Each row below holds a small network's activations on one input, seen along a few directions.
Each table varies a few parts of the input and shows all the possible inputs, shuffled.
Descriptions start from the smaller parts, as in this example, which fits no table here: values(2) and (point or ring(11) or (line(4) and ring(5))).
Shared parts are said once, and a part with two or three values counts as separate values.
In the rows, zero is written as 128.

Other details of the inputs vary at random and push rows far along two fixed directions, the same in every table; ignore that.

Rows:
r1: [ 91 126 117 130 158 138 129 156 101 132 162 119]
r2: [144  97 109 143 209 136 198 108  85 108  65 136]
r3: [121 146 132 136  94 132  75 149 167 143 194 117]
r4: [129 159 149 116  70 104  74 150 114 136 171 126]
r5: [ 85 102  91 117 136 153 125 145 168 140 136 126]
r6: [ 64 110 113 104 138 158  93 178 103 113 201 120]
r7: [146 119 123 135 175 116 199 110  99 121  62 145]
r8: [ 50  99  81 110 127 164  87 170 166 150 197 115]
r9: [102  90  82 135 171 166 158 138 149 128 126 143]
r10: [108 151 147 132 115 115  95 150 116 138 176 117]
r11: [173 149 160 144 114  97 124 115 116 137 100 116]
r12: [153 111 114 122 185 132 207 107  81 108  52 160]
r13: [ 83 108  99 108 169 165 149 162  82 117 154 129]
r14: [ 89  84 104 110 185 164 144 156  92 103 148 124]
r15: [ 96 128 118 134 109 140  69 137 175 146 168 112]
r16: [161 111 141 128 157 126 158 115 102 102  79 131]
r17: [177 175 180 139  82  74 118 109 128 142 102 136]
r18: [116 141 132 143  93 138  68 142 174 152 181 119]
r19: [103 117 103 118 122 149 132 158 160 137 164 129]
r20: [104 115 119 103 149 143 150 152  95 129 143 140]
r21: [137 155 159 116  80 104  83 144 116 143 171 128]
r22: [127 153 146 126  96 115  82 141 110 116 158 125]
r23: [149 112 125 128 189 128 211 106  93 107  53 161]
r24: [117 111 134 108 121 126 112 154 110 123 157 125]
r25: [181 175 167 148  88  85  98 104 111 121 104 133]
r26: [138  92  87 151 180 147 184  97 153 117  59 152]
r27: [ 29  73  86 117 132 179 143 134 130 138 187 100]
r28: [200 170 166 171  76  90  76  77 189 146  89 130]
r29: [ 93 111 103 115 171 158 142 151  82 115 152 131]
r30: [ 92 110  97 121 133 159 134 162 159 144 165 136]
r31: [136 107 101 128 200 149 202 115  76  91  57 149]
r32: [121 147 141 111  92 115  88 153 106 140 176 128]
r33: [ 93  86 110  94 163 154 154 161  98 114 143 133]
r34: [191 156 151 164 105 111 125  98 174 134  87 137]
r35: [151 111 111 130 185 127 198 103  86  87  48 161]
r36: [130 140 155 114  78 103  73 156 122 148 181 111]
r37: [185 165 168 151 100  72 127 100 124 139  87 134]
r38: [170 144 141 128 123 103 158 108  99 116  70 150]
r39: [190 170 183 139  76  84  98 104 127 113  93 131]
r40: [170 156 162 144 119  84 139 108 116 129  95 142]
r41: [ 88 130 119 129  88 148  61 162 179 154 193 107]
r42: [143 150 137 141  76 116  83 137 177 152 162 129]
r43: [114 115  99 133 162 153 138 137 144 115 151 121]
r44: [132 118 134 128 140 126 119 140 105 126 140 114]
r45: [ 45  81  60  78 185 185 151 120 127 119 151 108]
r46: [ 36  84  65 105 149 187 124 181 156 145 188 125]
r47: [139 143 162 120  81 108  76 152 124 143 169 103]
r48: [137 157 142 119  62 108  82 146 176 149 176 115]
r49: [132  91 119 158 165 146 207  54 127 114  45 121]
r50: [139 116 105 106 155 135 174  57 142 120  50 120]
r51: [143 127 129 143 180 125 189 113  99 108  74 142]
r52: [171 157 162 141 117 101 117 108 109 124 113 134]
r53: [193 165 155 146  77  83 105 101 173 135 112 129]
r54: [130  96 122 144 134 134 196  60 138 124  59 125]
r55: [ 69  76  65 120 184 187 172 158 147 131 139 143]
r56: [ 72 144 120  90  88 147  43 126 156 149 210  83]
r57: [168 160 148 122  94 108 109  57 159 132  78 105]
r58: [ 80  83 101 143 165 167 170  87 126 120 120 110]
r59: [113 151 143 115  91 124  84 157 113 121 168 121]
r60: [185 168 177 140  92  93 111 107 116 130 105 131]
r61: [ 83 144 142 104  87 124  70 178 119 149 222 120]
r62: [ 83  86  71 118 196 183 178 157 137 106 146 123]
r63: [169 143 148 153 150 101 168 103 108 123  66 135]
r64: [179 153 147 165 112 112 114  99 169 136 106 139]
r65: [135  90 109 113 197 145 209 115  88  86  53 159]
r66: [118 119 105 136 144 152 142 143 152 123 142 125]
r67: [188 158 170 143  89  75 112 108 123 144 102 123]
r68: [179 169 170 128  71  83 108 112 122 124 100 141]
r69: [125 145 154 112  76 107  75 151 122 125 170 126]
r70: [ 48  85  71 116 166 187 126 165 154 129 165 113]
r71: [191 158 156 167  93 106 112  93 178 140  83 134]
r72: [170 163 171 141 107  97 120 114 119 127 109 133]
r73: [196 159 151 156  89  90 120  96 172 135  97 140]
r74: [ 90 124 140  95  87 123  77 183 118 157 210 108]
r75: [ 91 105 113 106 146 140 142 166 101 141 156 121]
r76: [154 133 139 144 169 120 165 106  99 108  85 144]
Each input here is: line(4) and (values(2) or line(6) or ring(11)).
- Changing only the line(4) part turns r26 into r41. The same change can be made to r21. Which row results? => r60
- Changing only the line(4) part turns r57 into r56. The same change can be made to r39. Which row results? => r6
- Change only the line(4) part in r63. List by row number the other rows that result. => r1, r7, r37
- Change only the values(2) part in r58. List by row number the other rows that result. => r56
- Change only the values(2) part in r50. List by row number the other rows that result. => r54
- Change only the ring(11) part in r75. List by row number the other rows that result. => r7, r12, r17, r20, r23, r33, r38, r65, r68, r74

Rows:
r77: [100  91  97 136 186 158 181 118 116 112 103 136]
r78: [130 108 124 111 164 127 175 118  80 112  88 135]
r79: [141 137 136 133 129 112 134 143 119 128 127 148]
r80: [122 111 112 140 155 138 174 109 124 123  98 141]
r81: [ 81 121 103 105 130 153 115 154 136 134 172 126]
r82: [ 92 115 119 108 158 150 125 149  83 119 156 118]
r83: [149 127 135 127 166 123 172 104  82 110  69 135]
r84: [ 86 105 109 112 128 150 122 161 137 144 172 115]
r85: [141 117 115 138 162 133 176 106 132 127  86 136]
r86: [164 124 125 147 171 127 165 126 105 106  84 149]
r87: [136 125 131 148 135 127 132 107 132 123 111 126]
r88: [123 137 132 128 110 131 114 123 137 128 138 118]
r89: [ 76  96  84 117 168 165 125 158 128 124 171 120]
r90: [ 94 122 108 118 129 150 107 157 140 137 167 118]
r91: [176 187 175 137  40  77  58 113 172 160 139 120]
r92: [ 86 118 116 100 151 140 142 149  84 125 150 126]
r93: [107 144 137 124  86 130  67 142 143 137 190 104]
r94: [103 116 108 121 143 151 112 137 132 119 150 122]
r95: [113 149 135 118  84 128  72 146 150 139 176 116]
r96: [124 119 128 120 132 129 134 163 115 127 143 140]
r97: [187 171 175 137  43  76  71 108 169 153 123 122]
r98: [110 135 136 107  81 127  78 149 152 141 175 118]
r99: [124  98 115 136 152 139 173 114 124 120  96 138]
r100: [219 157 162 162 128  84 155  95 123 115  49 154]
r101: [149 110 116 149 177 134 170 102 128 115  79 131]
r102: [139 125 129 141 143 126 145 113 139 129 106 128]
r103: [230 173 188 155  58  66 116  61 156 130  54 131]
r104: [ 83 145 132 109  75 135  74 157 146 149 211 112]
- Changing only one part turns r81 into r94. The same change can be made to r80. Which row results? => r87
- What is each input in this table made of? => line(4) and (values(2) or ring(5))
- Change only the values(2) part in r100. List by row number the other rows that result. => r83
- Which other rows agree with r98 in the line(4) part? List them by row number. => r78, r84, r96, r97, r99, r103
- Change only the line(4) part in r88. List by row number the other rows that result. => r93, r103, r104
